A small network was shown many inputs. Here are its activations along a few directions, one row for each input.
Each table varies a few parts of the input and shows all the possible inputs, shuffled.
Descriptions start from the smaller parts, as in this example, which fits no table here: one of 3 separate values, together with either a single point or one of 9 places along a line or (one of 6 places along a line, together with one of 8 places around a ring).
Shared parts are said once, and a part with two or three values counts as separate values.
In the rows, 128 means zero.

Other details of the inputs shift rows strongly along two fixed directions, in all tables alike. That doesn't count.

A family of inputs:
row 1: [ 60 116 134 160 137  80 166 172 141 117 129 154]
row 2: [117 119 148 126 136 101 181 152  74  46  68  95]
row 3: [ 69 126 136 168 128  91 171 184 140 118 128 167]
row 4: [132 112 110 120 125 146  79 108 179 214 194 156]
row 5: [155 115 127 108 127 146 109 111 124 144 137 114]
row 6: [153 124 125 106 126 150 109 115 121 144 138 118]
row 7: [159 126 120 104 127 151 116 116 127 142 138 126]
row 8: [144 171 126 118 114 167  82  43 159 155 111 108]
row 9: [143 128 106 120 120 151  88 119 183 217 195 173]
row 10: [ 65 124 137 164 136  94 164 185 142 117 124 160]
row 11: [115 127 146 124 136 104 181 155  71  46  69  99]
row 12: [137 114 109 123 119 147  88 111 183 216 199 156]
row 13: [172 112 119  96 121 157  98  89 122 153 149 111]
row 14: [209 123 135  72 123 167 128  87  49  69  80  60]
row 15: [214 127 139  74 125 172 122  92  49  70  71  70]
row 16: [ 66 124 134 166 131  92 171 184 143 116 129 161]
row 17: [ 68 188 124 227 146  59 123 153 170  91 116 146]
Description of these inputs: either one of 2 separate values or (one of 3 separate values, together with one of 5 places along a line).
What sort of input is row 4?
Answer: one of 3 separate values, together with one of 5 places along a line

A family of inputs:
row 18: [ 47 155 143 172 127  83 176 166 133  91  81 125]
row 19: [177 160 124  95 119 179  86  89 135 149 138 111]
row 20: [ 93 102 142 144 144  82 159 193  97  93 102 131]
row 21: [ 88  95 138 144 150 137 134 192 145 161 148 165]
row 22: [157 120 137  98 104 169 130 129 133 150 141 131]
row 23: [ 80 115 104 165 122  93 155 178 136 156 185 175]
row 24: [123 115 128 116 102 147 137 123 149 175 138 131]
row 25: [120 135 144 140 133  96 145 133  92  51  89  76]
row 26: [ 65 160 133 167 125 113 135 169 181 150 149 167]
row 27: [177  95 117  81 109 175 110  75 133 153 141  94]
row 28: [108 142 110 163 139 101 112 155 158 153 164 140]
row 29: [134 126 129 146 131 114  96 106 150 149 157 139]
row 30: [170 154 135  91 131 152 121  77  88  96  76  74]
row 31: [ 93 125 131 156 138  81 220 204 122  74 108 158]
row 32: [ 45 127 136 141 130  89 163 193 166 155 150 204]
row 33: [163 141 133 132 138 134 133 131  93  75  84 122]
row 34: [155 143 130 127 148 110 138 134  72  59  87  81]
row 35: [158 127 118 122 116 158  90  70 145 146 130 113]
row 36: [196 149 121  94 140 160 114 107  82  76  90  84]
row 37: [ 70  82 166 147 149  96 158 176  99  93 113 114]
row 38: [103  93 126 127 126 114  90 138 176 199 191 157]
row 39: [ 77 129 131 135 108 112 195 145  88  96  99 132]
row 40: [ 92 140 133 180 134  97 162 182 124  81  96 155]
row 41: [207 151 144  92 114 182 107  78  76  85  80  90]
row 42: [115 160 135 130 132 133 128 133 137 122 124 136]
row 43: [113 154 120 130 120 136 111 107 159 166 134 125]
row 44: [ 85 161 133 150 136 117 129 150 170 149 146 165]
row 45: [151 136 112 109 125 155  90  74 150 145 136  95]
row 46: [ 43 103 149 151 135 121 146 169 158 184 137 161]
row 47: [160 116 131  83 141 126 159 152  61  55  74 112]
row 48: [ 68 126 149 190 127  67 160 167 125  73 105 133]
row 49: [102 106 114 135 112 113 136 131 132 150 186 147]
row 50: [ 60 128 123 180 127  98 133 134 184 150 144 167]
row 51: [149 103 128  71 133 133 141  93  82  82  87  93]
row 52: [158 144 112 120 106 170  70  70 173 214 161 143]
row 53: [ 43  85 158 149 151 105 175 169 116  97  95 124]
row 54: [138 129 122 129 131 138 103  80 149 144 131 130]
row 55: [225 107 104  55 132 162  73  86  95 161 157 106]
row 56: [224 133 112 105 132 164  63  73 112 156 147 109]
row 57: [129 132 126 169 129 105 123 150 123 116 125 133]
row 58: [ 86 116 159 118 126 105 180 157  79  74  47 107]
row 59: [156 142 126 133 138 116 128 136  86  73  96  80]
row 60: [117  97 149  98 135 122 159 124  76  59  57  85]
row 61: [109 136 143 142 143  87 150 136  96  56  95  91]
row 62: [127 138 134 117 142 121 147 100  93  56  72  77]
row 63: [149 136  98 109 125 163  66  64 186 199 179 121]
row 64: [169 132 103 143 124 143  66 107 163 197 186 149]
row 65: [ 52 145 132 187 113  98 140 153 180 165 132 175]
row 66: [139 107 141  97 129 193  82 122 157 217 178 153]
row 67: [138 136 138 113 119 132 175 140 132 124 133 146]
row 68: [ 70 152 156 174 134  93 171 171 127  84  91 165]
row 69: [132 111 113 112 124 127 153 101 162 155 158 135]
row 70: [ 35 138 122 176 146  79 145 149 193 146 149 164]
row 71: [128 140 124 155 134 123 130 150 131 113 119 155]
row 72: [ 97 146 145 152 125 109 155 127 113  99  79 130]
row 73: [124 125 127 156 122 113  99 115 154 148 159 138]
row 74: [186 154 131  81 125 165 111  65  82  99  77  65]
row 75: [157 128 118 118 126 153  92  67 143 147 133 121]
row 76: [ 88  88 139 153 153 114 127 185 134 166 161 149]
row 77: [121 150 120 143 147 118 131 154 138 113 123 140]
row 78: [132 122 143  82 126 121 165 119  65  75  58  98]
row 79: [142 109 124 124 120 139 152 169 127 121 129 136]
row 80: [138 138 105 157 119 147  85 137 186 192 176 177]
row 81: [184 133 114 128 131 142  83 100 123 151 149 124]
row 82: [166 127 141 124 130 124 116  95  88  79 101  91]
row 83: [118 122 100 132 116 139 145 157 132 151 172 171]
row 84: [166 100 105 120 116 146  93 135 164 208 202 143]
row 85: [168 121 144  73 119 173 108 116 104 137 112 120]
row 86: [175 134 117 106 126 145  76  79 133 144 156  88]
row 87: [160 150 133 120 118 164  97  99 138 151 136 145]
row 88: [166 108 100  81 107 175 115  62 111 149 156 109]
row 89: [172  95 143  98 115 134 142 116  79  78 108  70]
row 90: [158 149 129 123 136 136 143 144  81  48  70  86]
row 91: [ 64 109 129 169 130  60 181 175 177 146 180 171]
row 92: [159 130 127  95 114 141 163  99 120 138 118 114]
row 93: [113 150 127 155 109 146  96 131 189 192 169 181]
row 94: [106 135 123 146 140 101 104 123 166 152 169 135]
row 95: [144 146 134 125 122 142 116  90 123 136 102 124]
row 96: [134 143 126 142 151  99 133 144 104  90 111 107]
row 97: [179 118 132 109 136 107 185 140  62  57  95  88]
row 98: [144 134 117 100 101 171 128 114 121 161 168 153]
row 99: [ 96 109 125 136 136 118 133 189 154 155 142 175]
row 100: [149 100 109  89 126 130  77 101 160 199 200 148]
row 101: [180 149 110 109 133 161 100 115 121 120 125 105]
Describe the family of inputs behind these rows.
Answer: one of 6 places around a ring, together with either one of 6 places along a line or (one of 2 separate values, together with one of 4 places along a line)
Changing only the place on the ring of 6 turns row 96 into row 70. The same change can be made to row 81. Which row results?
Answer: row 75
Changing only the place on the ring of 6 turns row 92 into row 91. The same change can be made to row 58. Which row results?
Answer: row 38
Change only the choice among 2 separate values in row 25. List by row number the other rows that result.
Answer: row 48
Change only the choice among 2 separate values in row 96. List by row number the other rows that result.
Answer: row 56
Change only the place on the line of 6 in row 69. List by row number the other rows that result.
Answer: row 27, row 51, row 53, row 60, row 88

A family of inputs:
row 102: [134 142 122 143 130 129 108 126 137 136 143 144]
row 103: [132 140 121 139 125 140 111 128 168 171 150 147]
row 104: [126  99 145 102 131 117 164 138  82  88  89 116]
row 105: [160  95 135  91 113 157 131 109  95 135 128 111]
row 106: [ 74 109 132 149 144  70 180 191 123 100 128 150]
row 107: [158 127 134 112 122 145 113  87 121 127 116 108]
row 108: [100 105 117 145 125 107 140 166 153 167 183 157]
row 109: [ 38 125 140 190 131  72 171 172 166 126 122 168]
row 110: [117 133 131 132 122 129 116 107 140 147 135 138]
row 111: [152 142 110 134 126 145  84 110 149 170 160 148]
row 112: [ 84 107 126 132 118 123 162 163 144 152 154 158]
row 113: [156 138 125 107 123 153 121  93 127 124 120 109]
row 114: [120 137 114 144 127 112 110 128 158 151 158 139]
row 115: [133 142 115 116 120 153 103  96 158 173 158 142]
row 116: [145 111 134  84 130 140 160 128  85  92  96 108]
row 117: [179 109 122  94 134 147 118 127  99 122 130 125]
row 118: [ 81 134 134 183 138  83 162 176 136  93 110 151]
row 119: [137 137 133 136 134 107 145 128 105  77 103 101]
row 120: [144 126 137 124 137 131 128 112 104  89  92  86]
row 121: [157 137 111 130 123 146  82 110 153 164 159 142]
row 122: [120 140 134 123 124 126 152 124 107  82  87 109]
row 123: [102 118 145 124 138 107 178 182 102  91  96 138]
row 124: [180 105 118 102 120 163 108 124 109 149 156 127]
row 125: [120 143 128 143 127 131 120 137 162 155 144 148]
row 126: [102 134 118 163 132  96 133 144 161 141 150 143]
row 127: [163 145 129 111 122 154 108 111 121 127 114 113]
row 128: [148 142 112 126 128 130 101 105 136 149 150 123]
row 129: [127 141 113 139 129 120 102 117 158 162 170 141]
row 130: [148 133 113 116 128 159  65  86 167 196 178 131]
row 131: [149 134 127 113 132 146  98  97 114 128 118  99]
row 132: [ 90 101 144 127 146  98 167 171 103  90 102 123]
row 133: [177 136 119 123 128 151  92 101 134 139 142 124]
row 134: [148 150 137 118 128 140 133 122  93  93  85 106]
row 135: [ 39 148 127 188 131  91 139 184 202 181 170 201]
row 136: [119 130 140 131 134 118 133 128 104  82  90  96]
row 137: [135 129 133 121 120 132 119 103 121 121 110 116]
row 138: [133 113 131 116 119 147 137 154 127 154 148 142]
row 139: [144 135 131 116 126 139 147 108 106  89  89  99]
row 140: [139 134 140 117 124 131 133 101  90  93  84 102]
row 141: [137 143 111 113 119 155 100  94 154 176 153 139]
row 142: [ 88  98 146 136 134 107 171 174  97  90 109 117]
row 143: [142 129 140 122 137 131 127 112 103  86  95  87]
Describe the family of inputs behind these rows.
Answer: one of 6 places around a ring, together with either one of 2 separate values or one of 5 places along a line
Change only the choice among 2 separate values in row 106. List by row number the other rows that result.
Answer: row 108
Change only the place on the line of 5 in row 141. List by row number the other rows that result.
Answer: row 113, row 115, row 122, row 139
Change only the place on the ring of 6 in row 131. List by row number the other rows that result.
Answer: row 111, row 128, row 134, row 140, row 141
